Small tables with named rows and columns. After each table, cells are looked up by row and column.

kikiro =
,git,vare,zum,zurig,rogima,silefi
fabebeg,0.1,0.7,0.6,0.2,0.1,0.8
gedanav,0.4,0.8,0.5,0.7,0.7,0.5
gisuk,0.2,0.2,0.4,0.7,0.7,0.7
feri,0.7,0.1,0.9,0.3,0.1,0.2

gedanav, rogima -> 0.7
feri, git -> 0.7
feri, vare -> 0.1
gisuk, rogima -> 0.7
fabebeg, zum -> 0.6
gisuk, zurig -> 0.7
feri, zurig -> 0.3
gedanav, vare -> 0.8
fabebeg, rogima -> 0.1
feri, zum -> 0.9
gedanav, zum -> 0.5
gisuk, vare -> 0.2
feri, rogima -> 0.1
feri, silefi -> 0.2

mukudab.tsv
	neniza	deri	rup	lemuzul	vivizu
dun	61	42	21	17	41
nepazes	66	18	79	48	84
gil	31	54	40	24	84
vib	38	90	33	37	19
vun	37	73	24	63	8

What is the lemuzul of gil in mukudab?
24
What is the rup of vib in mukudab?
33
What is the lemuzul of nepazes in mukudab?
48
What is the vivizu of dun in mukudab?
41
What is the neniza of vib in mukudab?
38
What is the rup of vun in mukudab?
24
What is the neniza of gil in mukudab?
31
What is the rup of gil in mukudab?
40
What is the deri of vun in mukudab?
73
What is the lemuzul of vun in mukudab?
63

mim.tsv
	fasipon	gom	gaz	ved	metil	mok	vatid
supim	591	725	664	418	790	722	611
tuv	416	803	540	288	423	823	521
gega	749	442	620	830	873	617	606
gapomag	720	435	598	801	889	615	615
fudum	388	756	525	328	351	831	503
nivaf	672	609	667	675	909	608	635
rezonuk	646	622	638	604	771	406	733
pupuguf	458	539	405	521	117	758	473
vamamok	362	667	484	396	273	816	489
pada	414	798	540	293	414	825	518
duzoges	713	536	641	771	919	593	600
sigu	531	545	596	650	328	405	499
fufi	672	608	667	679	910	607	634

metil of supim: 790
mok of vamamok: 816
metil of fudum: 351
gaz of sigu: 596
gaz of duzoges: 641
fasipon of supim: 591
fasipon of fufi: 672
vatid of gega: 606
vatid of fufi: 634
gom of pupuguf: 539
mok of duzoges: 593
gaz of supim: 664
metil of gapomag: 889
Row with the largest gom: tuv

Table vizas
        digon    tos   zaki  zafuv
geb     -3736   6066  -4381   -135
dumeka   5884  -7022   7210   1329
nen     -3326   2461  -1676   1421

tos of dumeka = -7022
tos of nen = 2461
digon of dumeka = 5884
zaki of nen = -1676
digon of geb = -3736
zafuv of geb = -135
zaki of dumeka = 7210
zaki of geb = -4381
tos of geb = 6066
digon of nen = -3326
zafuv of dumeka = 1329
zafuv of nen = 1421
Which row has the largest zaki? dumeka

Table zof
|  | bek | gubude |
|---|---|---|
| gik | -0.85 | 0.49 |
| paz | -0.41 | 0.57 |
| mul | -0.49 | 0.51 |
| nav | -0.33 | 0.61 |
| kikupoz | -0.81 | 0.47 |
| situdi | -0.85 | 0.47 |
| kip | -0.85 | 0.47 |
| fuv | -0.45 | 0.54 |
| dis | -0.75 | 0.47 |
| nud | -0.52 | 0.53 |
| vika | -0.48 | 0.51 |
| zeture | -0.81 | 0.47 |

dis, gubude: 0.47
fuv, gubude: 0.54
nav, bek: -0.33
situdi, bek: -0.85
paz, gubude: 0.57
zeture, gubude: 0.47
kip, bek: -0.85
mul, bek: -0.49
situdi, gubude: 0.47
gik, gubude: 0.49
dis, bek: -0.75
kikupoz, gubude: 0.47
nud, bek: -0.52
gik, bek: -0.85

vigegup =
cols = vadeko, resit, nulal, gamuza, keme, rez
kotap: [0.29, 0.39, 0.42, 0.62, 0.56, 0.51]
nep: [0.23, 0.17, 0.13, 0.66, 0.53, 0.46]
navu: [0.46, 0.43, 0.45, 0.49, 0.41, 0.30]
fibin: [0.74, 0.63, 0.40, 0.22, 0.86, 0.74]

kotap, nulal => 0.42
navu, nulal => 0.45
fibin, resit => 0.63
kotap, keme => 0.56
navu, keme => 0.41
nep, rez => 0.46
fibin, vadeko => 0.74
navu, resit => 0.43
fibin, gamuza => 0.22
nep, gamuza => 0.66
nep, keme => 0.53
navu, rez => 0.30
fibin, nulal => 0.40
kotap, gamuza => 0.62
nep, resit => 0.17
fibin, keme => 0.86
nep, vadeko => 0.23
kotap, rez => 0.51
kotap, resit => 0.39
Which row has the largest resit? fibin

ded.tsv
	vafeg	sud	nazove	zodi	mafim	baz	pekugo	goronog	lon	lop
mopef	57372	50549	33293	41644	58762	228	23426	60234	19068	53343
kivutu	53108	50749	89229	67739	66402	84905	56443	56750	23482	5658
lales	52577	47323	40046	47581	44520	39982	42741	38914	54457	36281
lil	31182	41477	38952	40053	54663	50306	32057	50162	33357	38793
tofogo	19172	36491	37156	33040	49708	55482	31059	42939	28433	52042
gevet	57571	67141	15780	44208	54316	963	34282	31746	42388	53987
lezo	49194	40887	44370	31776	47555	53824	43482	46243	45576	43869
nupida	24838	37737	8943	54457	13187	94648	20997	16117	41620	49626

vafeg of nupida is 24838
lon of mopef is 19068
baz of kivutu is 84905
sud of kivutu is 50749
zodi of gevet is 44208
sud of gevet is 67141
goronog of tofogo is 42939
zodi of kivutu is 67739
mafim of tofogo is 49708
vafeg of tofogo is 19172
nazove of lezo is 44370
zodi of tofogo is 33040
pekugo of gevet is 34282
lon of tofogo is 28433
mafim of kivutu is 66402
zodi of lezo is 31776
nazove of mopef is 33293
pekugo of lales is 42741

tevo
|  | kopin | rukuf | gud | mutizag |
|---|---|---|---|---|
| geb | 39800 | 66454 | 59813 | 59861 |
| gata | 37649 | 60974 | 47185 | 44794 |
| tela | 64775 | 72590 | 77327 | 76964 |
| siz | 74887 | 72079 | 89161 | 83068 |
| venimo | 62827 | 58399 | 58461 | 69171 |
| kozo | 44160 | 15620 | 17886 | 24111 |
| nezom | 54649 | 52480 | 70529 | 48253 |

kopin of tela = 64775
kopin of gata = 37649
kopin of siz = 74887
mutizag of nezom = 48253
gud of kozo = 17886
mutizag of gata = 44794
mutizag of tela = 76964
Row with the largest rukuf: tela

pibemuv:
         kis  kesipo  tizifit  noz  pip  bor  vuv  dapeniv  vizif
kabupu    94      87       58   98   70  115   32       70     98
tonerap   83      87      194   99   59   92   44       90    102
nav       85     104       36  100  177   83   53       98    101
tonu      78     110      125   98    1   74   67       82    100

What is the noz of tonu in pibemuv?
98
What is the pip of tonerap in pibemuv?
59
What is the noz of tonerap in pibemuv?
99
What is the dapeniv of tonerap in pibemuv?
90
What is the pip of tonu in pibemuv?
1
What is the noz of kabupu in pibemuv?
98
What is the dapeniv of nav in pibemuv?
98
What is the tizifit of tonu in pibemuv?
125
What is the tizifit of nav in pibemuv?
36
What is the noz of nav in pibemuv?
100
What is the vizif of tonu in pibemuv?
100
What is the bor of kabupu in pibemuv?
115
What is the kis of kabupu in pibemuv?
94
What is the vuv of tonerap in pibemuv?
44
What is the vizif of nav in pibemuv?
101
What is the bor of nav in pibemuv?
83

Table zile
           ket  religiz  rekasep  piguve    beka
ror      0.395    0.053   -0.779  -0.148   0.285
gav      0.703   -0.006   -0.967  -0.204   0.383
zegam   -0.266   -0.230   -0.124  -0.171  -0.254
tamaf    0.284   -0.266   -0.585  -0.049   0.274
lopite   0.149   -0.806   -0.816  -0.649  -0.152
rodip   -0.216   -0.227   -0.181  -0.211  -0.229
poti    -0.161   -0.167   -0.176  -0.164  -0.168
kap     -0.167   -0.167   -0.169  -0.156  -0.175
kopozi  -0.743   -0.430   -0.037  -0.633  -0.932
nuni    -0.163   -0.186   -0.157  -0.140  -0.181
vabonu  -0.126    0.518   -0.399   0.057   0.318
vukulu  -0.199   -0.910    0.282   0.206  -0.291

lopite, beka => -0.152
lopite, rekasep => -0.816
nuni, ket => -0.163
vukulu, ket => -0.199
kap, ket => -0.167
gav, religiz => -0.006
poti, ket => -0.161
kap, piguve => -0.156
zegam, beka => -0.254
vukulu, rekasep => 0.282
vabonu, piguve => 0.057
lopite, ket => 0.149
tamaf, religiz => -0.266
zegam, ket => -0.266
zegam, piguve => -0.171
rodip, piguve => -0.211
vabonu, religiz => 0.518
kap, religiz => -0.167
kopozi, ket => -0.743
Row with the largest rekasep: vukulu

